Each row below is a small network's average activation on inputs in which a field has the value named, seen along a few directions.
Values that are neighbours, or in one group, have similar rows; names and order tell nothing.
In the rows, 500 means zero.
Random noise pushes rows far along 2 fixed directions. That doesn't count. These rows show it; they differ only by the noise:
[441 474 612 475 585 522 748 550 540 696 524 390 505]
[642 440 577 553 553 493 613 554 477 623 615 547 732]
[308 587 591 421 515 568 409 445 632 396 448 333 385]
[390 564 581 453 511 554 396 457 601 401 487 392 474]


Zof, 20 values:
b10: [533 476 586 495 514 538 539 520 537 551 536 473 609]
b2: [395 513 478 560 431 505 863 556 466 777 518 482 353]
b19: [576 522 428 515 464 421 422 479 495 381 516 456 481]
b11: [572 538 462 638 408 591 501 449 462 548 553 559 508]
b4: [411 459 404 365 574 504 740 551 479 604 464 320 404]
b9: [525 461 519 582 382 502 614 562 416 715 503 599 471]
b13: [460 485 469 385 632 560 513 532 463 561 434 515 431]
b14: [446 537 522 464 503 458 607 484 523 569 497 421 597]
b1: [398 618 463 526 406 651 347 421 559 440 394 520 296]
b16: [573 471 463 536 485 439 419 567 447 339 492 572 371]
b20: [204 454 635 398 493 520 522 472 587 537 382 430 340]
b7: [418 540 469 493 524 387 576 469 544 417 420 483 314]
b12: [550 451 474 419 523 475 329 548 431 399 546 621 562]
b8: [571 494 405 410 596 546 490 512 481 521 513 448 530]
b15: [531 433 499 565 606 453 652 568 491 640 414 450 336]
b3: [574 525 434 593 376 481 592 446 487 521 531 486 481]
b6: [349 541 598 420 525 564 361 434 604 448 373 454 444]
b5: [305 508 523 431 469 482 490 478 631 454 506 452 474]
b18: [352 454 492 378 564 435 642 483 421 570 442 389 426]
b17: [733 534 466 640 525 442 338 499 431 341 567 605 623]
A value of Zof combines one of 5 hidden first parts with one of 4 second parts; all combinations occur once.
b11 and b17 share the first part; b11 and b9 share the second. Which value has the first part of b9 and the second part of b17?
Answer: b16
b7 and b18 share the first part; b7 and b15 share the second. Which value has the first part of b15 and the second part of b18?
Answer: b13
b3 and b14 share the first part; b3 and b2 share the second. Which value has the first part of b2 and the second part of b14?
Answer: b5

Zupa, 20 values:
t8: [472 557 561 475 585 479 480 492 598 335 440 357 424]
t13: [331 568 579 495 446 661 453 357 587 569 442 461 357]
t2: [533 515 426 542 338 458 555 520 406 497 571 504 550]
t4: [490 537 431 518 593 633 450 554 456 511 447 457 277]
t20: [575 502 534 583 336 490 375 455 428 391 622 562 767]
t18: [454 388 440 399 524 421 564 577 458 471 485 523 293]
t5: [398 576 579 529 460 490 589 450 673 515 478 365 382]
t10: [298 410 631 445 558 501 440 507 527 508 424 449 495]
t9: [763 541 461 726 391 381 415 549 445 456 590 587 613]
t17: [393 547 540 531 457 659 588 512 465 655 447 431 185]
t12: [596 360 558 418 650 540 836 696 451 868 505 507 526]
t3: [372 613 566 451 580 511 539 456 703 468 445 375 526]
t7: [475 514 348 352 504 452 554 447 466 508 451 330 406]
t14: [432 409 530 375 590 402 573 622 476 570 503 538 469]
t19: [738 440 514 555 566 575 503 517 413 646 646 729 860]
t16: [371 588 463 396 491 566 418 436 542 449 471 435 592]
t6: [406 540 434 593 469 395 679 521 472 572 456 650 326]
t1: [687 502 458 575 576 445 508 472 482 404 422 451 489]
t15: [347 499 482 353 594 528 621 479 506 506 507 336 443]
t11: [589 331 568 586 449 417 576 501 470 630 540 679 668]
A value of Zupa combines one of 5 hidden first parts with one of 4 second parts; all combinations occur once.
t2 and t17 share the first part; t2 and t16 share the second. Which value has the first part of t16 and the second part of t17?
Answer: t19
t11 and t5 share the first part; t11 and t10 share the second. Which value has the first part of t10 and the second part of t5?
Answer: t3
t8 and t15 share the first part; t8 and t1 share the second. Which value has the first part of t1 and the second part of t15?
Answer: t7
